These are the activations of a small neural network, seen along a few directions. Each row is one input.
In each table, some parts of the input vary, and every possible input appears once, in random order.
A made-up example of a description, with smaller parts first: one of 2 separate values, together with either a single point or one of 9 places around a ring or (one of 4 places along a line, together with one of 5 places around a ring).
Shared parts are said once, and a part with two or three values counts as separate values.
In the rows, zero is written as 128.

Other details of the inputs shift rows strongly along three fixed directions, in all tables alike. That doesn't count.

Rows:
x1: [105 132  87 118 103 113 161 111 147 117 151]
x2: [108  85 198 145 143 127 133  62 150 126 133]
x3: [180  85 126  92 141 150 161 140 162 165  85]
x4: [136  94 161 142 163 132 118 180 118 194 117]
x5: [ 62 167 124 134 132 125 105 125  96  80 110]
x6: [123  91 158 126 188 146  96  87 100 121 116]
x7: [175 164  83 131  76 144 128 171 132 116 120]
x8: [145 117 183 121 195  78 115 136 107 174 120]
x9: [120  88 209 135 150 110 148 105 113 138 150]
x10: [152 114 189 136 183  84  79 140 120 159 127]
x11: [ 86 123  82 153 156  75  96 146 112 144 149]
x12: [129 114 192 122 147 162 125  27 124  97 112]
x13: [167 153  73 109 101 136 160 180 129 110 131]
x14: [137 188 114 133 115 169 147 112 122  62 132]
x15: [130 121 203 112 171 166 154  69  97  89 132]
x16: [ 79 141 103 134 133  40 135 116 147 175 156]
x17: [159  98 167 142 150 137  92 172 132 165 118]
x18: [129 143  76 150 107 112  98 136 131 128 123]
x19: [ 53 166 146 116  98 107 136  96 124  91 132]
x20: [105 156 104 135 135  58 101 111 148 133 151]
x21: [139 149  77 136 102 210 164 166 109  78 125]
x22: [ 89 159 108 162 157  71 106 171  98 165 151]
x23: [122 158  89 102  81 191 152 155 132  63  81]
x24: [167 123  46  98  94  97 127 178 159 153 129]
x25: [ 97 177 120 145 146 167 125  98  72  62 148]
x26: [110 162 137 154  77 157 171 108 143  83 158]
x27: [ 84 157 108 125 139 138 158  56 114  67 148]
x28: [114 108 192  97 163  86  92 128 117 139  91]
x29: [ 85 157 107 170 128 155 102  76 101  81 129]
x30: [ 77 144  92 150 147 139 104  97  97  96 147]
x31: [ 83 145 112 162 145  91 103 165  94 142 167]
x32: [141 142  86 121  48 172 164 101 168 102 124]
x33: [163 119 194 126 160  74  80 121 111 165 124]
x34: [120 103 179 103 165 167 135  37 115  96 126]
x35: [ 63 172 140 110 109 106 130  98 120  87 126]
x36: [ 91 149  97 128 142  53 134 113 141 161 147]
x37: [187  98 138 103 131 206 149 107 162  98  81]
x38: [172  72 117 112 149 199 146 140 132 117  86]
x39: [143 126  70 132  84 119 111 226 135 178 152]
x40: [151 135  88 109  73 102 164 190 157 155 156]
x41: [156 154  83 148  70 163 120 181 127 126 124]
x42: [157  79 135 113 174 135 123 127 125 133 102]
x43: [146 163 113 128  79  64 112 155 144 163 156]
x44: [ 71 124  86 159 151  87  99 140 112 144 156]
x45: [138 128 209 123 158 133 121  87 128 123 136]
x46: [133 128  72 101  68 155 166 122 163 117 141]
x47: [170 105 168 102 116 191 191 134 148 144 106]
x48: [140  92 165 134 188  80  75 117 138 160 116]
x49: [134 109 210 127 148  81 106 119 144 172 150]
x50: [120 173 127 136 131  45  98 146 133 147 165]
x51: [165 112 161 117 140 195 133  58 125  83  86]
x52: [125 148  66 124 136  80 139 146 141 149 124]
x53: [129  94 153 129 205  82 106 119 120 173 105]
x54: [104 154 106 132  92 154 157  81 162  88 142]
x55: [154 107 183 107 178  80  91 132 102 163 137]
x56: [183  83 131  80 125 187 149 112 149 122  99]
x57: [162 118  42 109 101  91 113 193 155 161 130]
x58: [143 101 176 148 146 168 103 154 128 149 121]
x59: [ 66 140  96 155 141 146 106  98 100 102 152]
x60: [182  79 137 113 127 163 111 196 126 171 115]
x61: [170 102 192 116 104 112 120 131 147 176 131]
x62: [147  93 166 135 170  76  69 106 123 164 110]
x63: [148 147 115 142  33 153 169 140 152 115 144]
x64: [ 98 167 113 150 156 129 126 125  78  84 148]
x65: [159 120 199 121 151  76  87 114 116 167 131]
x66: [166  63 111 123 147 153 131 183 153 193  83]
x67: [151 120  95 120  50 100 158 192 159 165 164]
x68: [177  95 168  89 100 193 166 129 143 132 124]
x69: [ 75 138  99 172 139  90  80 136 135 146 152]
x70: [185  82 152 137 102 147  95 199 141 197 109]
x71: [143  79 150 103 113 174 112 191 140 146  66]
x72: [131 168 103 117 118 133 158 133 112  89 147]
x73: [176  64 123 128 130 153 102 180 170 176  94]
x74: [104 172 115 138 118 128 123  52 118  76 134]
x75: [109  92 176 159 159 157  84  82 110 135 112]
x76: [ 43 157 158 136  89 138 159  78 116  61 130]
x77: [166  88 171 121 105 172 195 148 151 156 112]
x78: [135 161  86 136 136  73 127 191 121 162 135]
x79: [153 158  86 111  89 123 175 177 152 152 134]
x80: [157 117 183  95 135 193 154  88 115 100 127]
x81: [ 66 141 116 155 123  93 167  82 133 126 152]
x82: [121  88 152 137 203 102 105 121 115 171 103]
x83: [111 164 117 160 144  62  80 165 117 147 156]
x84: [159 166  89  99  83 189 170 136 125  79 135]
x85: [ 68 182 139 109 118 139 136  84 106  55 113]
x86: [104 146  89 128 156  73 121 110 114 112 145]
x87: [168 149  71 112  95 131 131 192 128 129 136]
x88: [126  70 169 122 131 182 181  70 136  99 118]
x89: [183  81 142  98 114 151 138 131 187 155 102]
x90: [ 81 144 132 163  89 107 137  58 133 100 155]
x91: [107 188 132 163 127 163 114  87  79  65 134]
x92: [148 158  69 134 111 156 159 192 124 130 115]
x93: [127 134  70 112 122  75 134 143 143 137 143]
x94: [138 118 185 126 194 153 126 100  81  95 119]
x95: [ 97 147  93 159 149  75  83 131 132 133 142]
x96: [ 94 139  88 125  70 184 132 186 136 106  96]
x97: [ 81 117 109 140 107  42 120 113 140 158 178]
x98: [100 190 126 133 149 115 154 103  99 101 145]
x99: [142  82 128 130 144 252 168 121 135 120  76]
Each input here is: one of 9 places along a line, together with either a single point or (one of 2 separate values, together with one of 5 places along a line).
The inputs of x45 and x58 match in every part but the place on the line of 9. If x89 is changed in the same way as x45 into x58, which row does it become?
> x69
The inputs of x13 and x9 match in every part but the place on the line of 9. If x33 is changed in the same way as x13 into x9, which row does it become?
> x63
The inputs of x16 and x66 match in every part but the place on the line of 9. If x68 is changed in the same way as x16 into x66, which row does it become?
> x60
Which other rows does x92 become when the choice among 2 separate values takes its other values? List them by row number.
> x82
A walk changes only the place on the line of 9. It starts at x90 and steps to x32. List the rest of the walk in order.
> x12, x74, x51, x62, x18, x29, x75
A walk changes only the place on the line of 9. It starts at x96 and steps to x71. List the rest of the walk in order.
> x5, x23, x28, x85, x35, x19, x76

Rows:
x100: [120 106 164 125 150  51 106 135 139 183 147]
x101: [ 83 155 129 150 129  88 130 100 122 122 158]
x102: [124 113 171 129 162  88 117  93 120 151 138]
x103: [168 103 130 110  99 123 121 198 148 172 119]
x104: [ 84 132 152 145 177 142 124  86  91  95 126]
x105: [ 74 188 118 150 133 120 147  60 107  70 160]
x106: [146 114 102 109  81 113 149 178 162 161 133]
x107: [150 155  78 123  80 116 132 192 149 140 136]
x108: [ 75 195 120 151 129 129 125  82  83  65 154]
x109: [155 128 106 122  88 122 127 196 152 157 127]
x110: [ 96 130 152 144 138  92 124 100 119 140 149]
x111: [ 88 166 132 158 128  99 108 119 101 120 153]
x112: [181  84 161  95 127 161 154 134 158 148 104]
x113: [139 121  97 124 121 167 143 168 131 120 105]
x114: [172  87 169 107 117 170 130 164 138 151 102]
x115: [148 141  68 123  74 107 153 167 159 148 139]
x116: [130  73 163 131 180  77  81 137 129 197 127]
x117: [133 108 217 135 182 148 106  78  92 121 116]
x118: [ 64 172 105 170 138 140 122  74  95  65 161]
x119: [123 151  81 128 113 205 158 109 122  76 106]
x120: [159  72 159 117 146 225 145 107 134 120  89]
x121: [ 89 152  92 147 151  57  97 163 111 148 147]
x122: [147 102 133 117 138 215 148 111 127 105  87]
x123: [154 114  96 110  85 112 149 170 158 159 129]
x124: [161  91 125 102 105 147 130 124 167 135  94]
x125: [183  78 144  97 114 120 140 171 170 183 112]
x126: [162 109 148 127 109 168 135 159 141 140 109]
x127: [142 128 130 106 105 190 174 104 136  89 118]
x128: [179  78 158 117 147 217 141 105 132 108  95]
x129: [168  85 179 111 131 206 167  99 144 116  97]
x130: [126 162  48 118  58 106 160 175 158 130 151]
x131: [120 150 110 134  89 194 181 104 139  79 127]
x132: [141  92 188 125 162  69  81 150 116 188 129]
x133: [123 180  79 119  86 183 185 100 139  58 135]
x134: [122 133 196 140 175 140 110  79  96 108 126]
x135: [149 145  50 119 110 117 134 195 141 135 120]
x136: [ 66 168  64 157 124  58  99 148 119 146 156]
x137: [144 157  24 137  79 115 132 177 152 123 148]
x138: [126  95 192 123 207 151 106  66 100 122 100]
x139: [160 116  73 114 117 119 134 188 146 155 113]
x140: [175  97 183 102 134 210 144 121 122 108  93]
x141: [167 123  92 112  94 107 148 166 168 158 129]
x142: [171  72 163 122 144 219 140 110 132 111  96]
x143: [106 108 184 130 155  95 119 104 128 151 139]
x144: [151 130 123 105 110 186 174  98 135  88 114]
x145: [171  95 186 105 133 210 143 124 122 112  95]
x146: [138  77 168 112 158  50  78 117 153 184 115]
x147: [ 79 164 118 145 165 139 120  68  93  83 131]
x148: [110 109 170 135 191 147 109  65 102 116 123]
x149: [146 149  77 136  72 119 131 191 144 147 136]
x150: [170  61 125 115 125 142 118 180 161 192 104]
x151: [124 131 194 138 174 138 107  78  91 111 126]
x152: [137 114 116 139 113 210 148 116 130  90 117]
x153: [148  97 181 120 165  63  81 148 117 187 129]
x154: [128  84 198 140 194 153 102  71 103 119 120]
x155: [120  87 193 132 198 157 107  67 104 126 113]
x156: [147 107 201 129 179 106  94 111 112 151 121]
x157: [139  88 163 122 194  70  84 156 116 184 115]
x158: [158 126 109  99 100 144 160 138 151 123 124]
x159: [ 88 145 111 138 118  44 117 134 127 155 164]
x160: [175 113 143 104 116 160 133 157 134 133 110]
x161: [136 132  60 116  67 104 129 158 174 138 121]
x162: [168 100 135 100 112 153 157 131 148 137 111]
x163: [136  79 163 124 189  69  89 149 119 188 118]
x164: [ 78 145 118 140 123  84 105  88 132 112 138]
x165: [146  98 159 111 114 197 169 104 135 109 106]
x166: [ 95 114 181 141 192 152 114  93  89 106 112]
x167: [ 70 187 117 153 129 124 149  61 106  68 160]
x168: [139 168 111 124 101 194 156 122 123  71 122]
x169: [ 98 140 157 143 140  99 103 122 102 132 143]
x170: [110 153 169 134 162 131 113  79  88  92 134]
x171: [104 148 158 141 147  98 102 123 109 129 145]
x172: [147 136  45 123  98 121 130 171 155 146 132]
x173: [147 167 105 129 101 193 154 115 118  73 120]
x174: [ 85 193 106 159 123  93 113 116 104 100 161]
x175: [125 147 107 131  89 192 179 101 133  81 126]
x176: [ 87 184  95 145 122  79 133  92 116 104 166]
x177: [ 82 144  94 149 144  58 102 156 115 152 149]
x178: [148 114 101 108  83 112 149 176 161 160 133]
x179: [129 116 168 141 154  63  84 151 122 180 140]
x180: [ 75 150 107 151 149 102 107 111 107 124 139]
x181: [123 144 138 126 144  53  88 150 116 157 151]
x182: [142 147  77 127  72 118 132 193 142 143 135]
x183: [ 48 172 114 152 114 126 125  54 117  63 141]
x184: [130 193  83 128  87 193 163 120 123  52 130]
x185: [138  81 182 126 160  59 102 129 134 197 135]
x186: [131 178  67 140  70 158 150 156 129  96 137]
x187: [179  67 126 106 138 135 126 190 149 181  93]
x188: [ 74 173  90 146 107  44 122 137 134 140 176]
x189: [ 76 178  98 141 117  80 135  97 112 103 166]
x190: [177  93  99 106 134 121 128 186 149 167 102]
x191: [153 126 111 102  98 149 162 137 149 122 124]
x192: [111 138 142 150 136  60  90 154 121 167 151]
x193: [144 135 122 125  95 162 140 164 140 124 121]
x194: [ 80 175  66 150 140  52 102 161 109 133 155]
x195: [ 52 171 114 150 117 124 124  54 117  63 141]
What do these inputs look like to the network?
> one of 6 places along a line, together with either a single point or one of 5 places along a line or (one of 2 separate values, together with one of 5 places around a ring)
The inputs of x153 and x182 match in every part but the place on the line of 6. If x105 is changed in the same way as x153 into x182, which row does it become?
> x101
The inputs of x194 and x135 match in every part but the place on the line of 6. If x127 is changed in the same way as x194 into x135, which row does it become?
> x158
The inputs of x174 and x179 match in every part but the place on the line of 6. If x161 is changed in the same way as x174 into x179, which row does it become?
> x164
Which other rows does x127 become when the choice among 2 separate values takes its other values? List them by row number.
> x140
Which other rows does x115 become when the choice among 2 separate values takes its other values? List them by row number.
> x117
A walk changes only the place on the line of 6. It starts at x144 and steps to x162. List the rest of the walk in order.
> x189, x123, x159, x165
Which other rows does x193 become when the place on the ring of 5 takes its other values? List them by row number.
> x111, x114, x126, x169
